A small network was shown many inputs. Here are its activations along a few directions, one row for each input.
Each table varies a few parts of the input and shows all the possible inputs, shuffled.
A made-up example of a description, with smaller parts first: values(3) and (point or line(9) or (ring(5) and line(6))).
Shared parts are said once, and a part with two or three values counts as separate values.

Other details of the inputs vary at random and push rows far along two fixed directions, the same in every table; ignore that.
These rows show it; all are for the same input, with only those details redrawn:
[  2   6 -13   7  -6 -11  13  -5  -9   1   6  -5   2   4]
[  5  18  -1 -13  11 -12  -3   6   0   1  -7  -9   6 -25]
[  5  18  -1 -13  11 -12  -3   6   0   1  -7 -10   6 -25]
[ -3  -1 -21   1 -26  11   3  15 -16  35 -41  37  12 -13]
[  2   5 -13   7  -7 -11  13  -4  -9   2   6  -4   2   4]
[  2   5 -12   7  -7 -11  13  -4  -9   2   6  -4   2   4]
[  2   5 -13   7  -7 -11  13  -5  -9   1   6  -5   2   4]

A family of inputs:
x1: [-9 -9 -3  4 -1 -2 -1 -5 10  0 12  0 -9 15]
x2: [ 13 -13 -25  -6 -35  27 -19  18  -5  24 -47  29  -2   1]
x3: [ -1 -21   9   5  -3  -2  -5  -8   4  -7  12   6  -9  12]
x4: [-14  -5  -9   9   3   2  12  -2 -11  -9   8  -1  -3   2]
x5: [ 9 -3 -5  7  2  2  1 -7  1 -4  4  2 -2 17]
x6: [ 11  -6   1   1  -7  -2   0 -16  -1  -1   6   1   1  15]
x7: [  5  20  11 -17  11   4 -10   6   5   0  -2  -7  10 -14]
x8: [ -2 -17   2  10   6   1  -3   0   5 -10  11   7 -13  14]
x9: [  8  20   2 -18  12  -3 -12  -1  12   7  -4  -8   4 -15]
x10: [ -7   2  20  -9  16   6 -10   8  15  -4  -9 -10  -1 -16]
x11: [ 6 -3  5 11 -4  2  8 -5  2  0 -1 -7  1 15]
x12: [-15  -2 -10   7  -4  -6  11  -2  -5  -2  11  -3  -4   2]
x13: [ 12  12   6 -15  13  -7 -16   3  16   3  -7  -5   1 -12]
x14: [  0 -14 -14   0 -12   9 -10   1   6 -14   6 -11 -20  15]
x15: [ -8   5  18 -15  15   5 -15  12  12  -7   0  -2   2 -13]
x16: [ -5 -17  12  15   0   1   4   2   6  -7   6  -2 -10  12]
x17: [ -7 -14   4   1  -3   3  -1 -13   4  -4  11   2  -5  13]
x18: [-10   5   9 -16  12  -2  -6   0  -2  -7  -3  -6   4 -30]
x19: [ 16 -13   6   5  -5  -7  -4 -11  -1  -3   8   5  -3  13]
x20: [-15  -3   4   9  -2  10  11  -6   2   0   6  -8  -3   9]
x21: [-15   0   2   2  -3   9   5  -1   0  -3  16  -1   0  13]
x22: [ 6  0  4  5 -4  0  3  0 -1 -4  9  0  4 18]
x23: [ 16   3  21  -4  14  -4 -11  10  11  -3 -12  -8   1 -15]
x24: [  6   5  -9   4   1   6   5 -11  -2   0   6  -1   0  14]
x25: [ -5 -14  11   8  -1   0  -1   7   3 -10  16   6  -7  15]
x26: [-12  -3  -7   4   3  10   3  -8   2  -3  11   1  -5  12]
x27: [  0   3  -2  14  -6  -3  21  -2 -13  -2  -2 -11   5   1]
x28: [ -5   1   9 -13  23   6 -17   6  14  -7  -5  -1  -4 -14]
x29: [ 10  14   9 -21  10   1 -13  -9   6   2  -4  -7   7 -17]
x30: [  0  -3  13 -12  17  -7 -20  11  19  -2  -2   1  -9 -15]
x31: [  0  -6 -13  -2 -29  16   2   6 -22  31 -41  38  16 -15]
x32: [-13  -1  -7   1  -3   2   3  -8   7   4  14  -2  -6  12]
x33: [ -2  -1  -7   3 -25  27   2  10  -7  36 -43  30  14  -4]
x34: [ -7   6  12 -21  13   6 -14  -6  10  -1   0  -5   2 -20]
x35: [  3  18   9 -12  11  -5  -1  12  -7  -6  -4  -8  12 -24]
x36: [ 14  -8  -1   8  -3 -12  -3  -2   6   0   9   3  -7  16]
x37: [  2   6 -13   7  -6 -11  13  -5  -9   1   6  -5   2   4]
x38: [  3   3 -12   9   0  -3  14  -5 -14  -6   4  -2   2   4]
x39: [-17  -5   1  13  -3   2  20   0 -10  -5   3  -9  -1  -1]
x40: [ 15 -10  -1  11   4  -4  -2  -2   0  -7   6   5  -6  16]
x41: [-14  11  12 -13  13   0  -3  15  -3  -8   0  -6   6 -26]
x42: [12 -6  8  9 -3 -5  0  4 -1 -7 11  4  0 17]
What do these inputs look like to the network?
Answer: values(2) and (point or (line(4) and values(5)))
The inputs of x21 and x7 match in every part but the values(2) part. If x3 is changed in the same way as x21 into x7, which row does it become?
Answer: x19
The inputs of x34 and x29 match in every part but the values(2) part. If x16 is changed in the same way as x34 into x29, which row does it become?
Answer: x23
A walk changes only the line(4) part. It starts at x42 and steps to x22. List the rest of the walk in order.
Answer: x7, x35
Which other rows does x26 become when the line(4) part takes its other values? List them by row number.
Answer: x4, x8, x28
Which other rows does x6 become when the values(5) part takes its other values? List them by row number.
Answer: x5, x11, x13, x22

A family of inputs:
x43: [  2   1  10  -8  10   0 -10   6   8  -3  -4  -1  -1 -10]
x44: [ -3   9   2 -10   8  -1  -3   3   2  -1  -4  -6   3 -16]
x45: [ -2 -10  -1  10  -4   0   4  -5  -1  -4  10   1  -6  16]
x46: [-4 -8 -4  7 -6  2  3 -6  1 -3 11  1 -6 17]
x47: [ -1   9   3  -8   9  -3  -3   4   0  -1  -5  -5   3 -16]
x48: [ 21  16  -4 -10   4 -10  -7   0   1   3  -9  -7   5 -11]
x49: [  4   1  12  -6  10  -1  -9   6   7  -3  -4  -1   0 -10]
x50: [ -1   3   8 -12  10   5 -12   1  10  -1  -2  -2  -1  -8]
x51: [ -1   3   7 -11  10   4 -12   3  10  -1  -3  -3  -2  -9]
x52: [  0 -10   1  11  -4  -1   5  -4  -1  -4  10   1  -4  16]
x53: [ -3  10   1 -11   8  -1  -4   3   2   0  -4  -6   3 -16]
x54: [  0   1   8 -10   9   1 -11   5   8  -3  -3  -2  -2 -10]
x55: [-7  0 -9  7 -8  1 11 -9 -6  0 10 -3  0 13]
x56: [ 14 -15 -21   1 -39  24 -13  15 -10  47 -57  58  11   2]
x57: [-2 -2 -4 13 -6 -5 15 -5 -9 -3  9 -3  1 11]
x58: [ -2   9   2  -9   8  -2  -3   4   1  -1  -4  -6   3 -16]
x59: [-4 -2 -8 10 -7 -3 12 -5 -8 -2  9 -3 -1 11]
x60: [-2 -2 -5 12 -7 -4 14 -5 -9 -3  9 -3  0 10]
x61: [ -7  -1 -10   7  -8   1  12  -8  -6   0  10  -3  -1  12]
x62: [  1 -10   3  12  -4  -2   6  -3  -2  -4   9   1  -3  16]
x63: [  2   9   8  -5   9  -5   0   6  -1  -1  -5  -4   6 -16]
x64: [-2 -9 -2  9 -5  1  4 -4  0 -5 10  0 -5 16]
x65: [  0   9   4  -7   9  -3  -2   5   0  -2  -5  -5   4 -16]
x66: [-3 -9 -3  8 -6  2  4 -6  1 -4 10  0 -6 17]
What do these inputs look like to the network?
Answer: values(2) and (point or line(11))
The inputs of x61 and x51 match in every part but the values(2) part. If x53 is changed in the same way as x61 into x51, which row does it become?
Answer: x46
Which other rows does x64 become when the values(2) part takes its other values? List them by row number.
Answer: x59

A family of inputs:
x67: [ -8  -4  -1  18 -13   1  38 -42 -12 -11  40 -34  -8  29]
x68: [  9 -39  -7   4 -24   7 -20   4  -8  11 -27  47   2   3]
x69: [ -3  13  -7 -27  -8  34 -26   5   2  11 -21   4  11  -6]
x70: [ 19 -15  -3   9 -10  -7  12 -45   1  -9  45 -13 -19  43]
x71: [-17   0 -16  -6 -23  23  18 -11 -23  36 -17  37  11 -11]
x72: [ 31  20  48 -24  36 -22 -29  11  36 -18  20 -22   2 -14]
x73: [ -6 -20  12  29 -22  17  12  18 -18  24 -32  26   9  -9]
x74: [ -9  13  23 -25  46 -26 -12   1   0 -37  21 -23   9 -50]
x75: [-15  14  15 -17  44 -15 -16  19  30 -21  10 -49 -15 -37]
x76: [  3  -7   5  23   6  -3  22 -31   3 -16  30 -15  -1  60]
x77: [-31 -23 -25  18 -30  -2  29   7 -29  -2   7  27 -13  18]
x78: [ 22  15 -32  35 -20 -39  47 -23 -26 -14  27 -47   1  27]
x79: [-10   5  21 -10   9   3   0   0  10  21 -32   8  19 -15]
x80: [  3 -30 -19  24  -1 -18  -1  -9  16 -16  46 -12 -35  51]
x81: [  9   4  -4 -33  -9  12 -43  -1  14  18 -14  13   4 -10]
x82: [-12  11  25 -25  31 -20  -8  17  12 -38   4 -45 -16 -44]
x83: [ 21 -30  10  19 -19  10 -15  14  -5  25 -25  46  -2   4]
x84: [-29   2 -28   4 -19  20   6   2  -3  30 -18  39   4  -5]
x85: [ 14  -3  24   6  11  22 -14  25  -3   4 -32  15   6 -20]
x86: [  1 -26  -4  26  -3  -1  16 -20 -15 -42  35 -17  -6  41]
x87: [-18  10  -3  -8  -1  18  -7   4  16  14 -26  -1   0 -25]
x88: [ -9  -4  15  15 -29  18  16  21  -5  30 -28  26  21   7]
x89: [ -7  32  32 -29  55 -28  -6 -11  18 -12  17 -21  15 -30]
x90: [ -9  18  22  -8   5   1   4  24   0  19  -9  23  24 -20]
x91: [-30 -12 -27  27   4 -18  26  -6  -5 -13  52 -13 -21  34]
x92: [ 50  18 -23 -15 -11 -24 -18  11  -5  22 -37  12   9 -24]
x93: [ 25  14  38 -31  49 -29 -33 -14  38 -13  11 -20   0 -13]
x94: [-13 -28   0  31  -9 -14  27 -23 -17 -34  36 -25  -3  27]
x95: [  3 -22 -27  18 -31  11  -5 -17  11  15   3  28 -17  40]
x96: [  5  31  13 -25  43   7 -26  -2  35 -28   7 -40 -10 -23]
x97: [-23  21 -11 -29  -3  13 -14   2  -7  18  -4  11  17 -25]
x98: [ -6 -20 -10  21  -8  -3  22  -5 -10 -42  32 -21 -28  44]
x99: [  2  -7 -11  -3 -24  43   6  -9 -13  27 -30  27   5  10]
x100: [ -6   3  19   5  12   1  -2  21 -13  14 -17  25  12 -38]
x101: [-19   0 -14  13 -22   2  19 -31  -8 -14  44 -37  -2  38]
x102: [ 11  12  28  -9   4  22  -9  29  10  11 -26  14  18  -4]
x103: [ 12  20 -48  10 -32 -15  26  10 -41  37 -33  30  22 -14]
x104: [ 47  49  -5 -21  33 -28  -8   6   1 -24  -7 -51   8 -33]
x105: [  2 -34 -12  -2 -29   5 -14  19  -3  10 -28  42 -20   6]
x106: [ -8  -4 -10  -9  13  22 -23  31  16   7 -27   6 -11 -11]
What do these inputs look like to the network?
Answer: line(4) and (point or ring(9))
The inputs of x106 and x75 match in every part but the line(4) part. If x69 is changed in the same way as x106 into x75, which row does it become?
Answer: x101
Which other rows does x94 become when the line(4) part takes its other values? List them by row number.
Answer: x68, x74, x86
A walk changes only the line(4) part. It starts at x92 and steps to x104. List the rest of the walk in order.
Answer: x78, x103
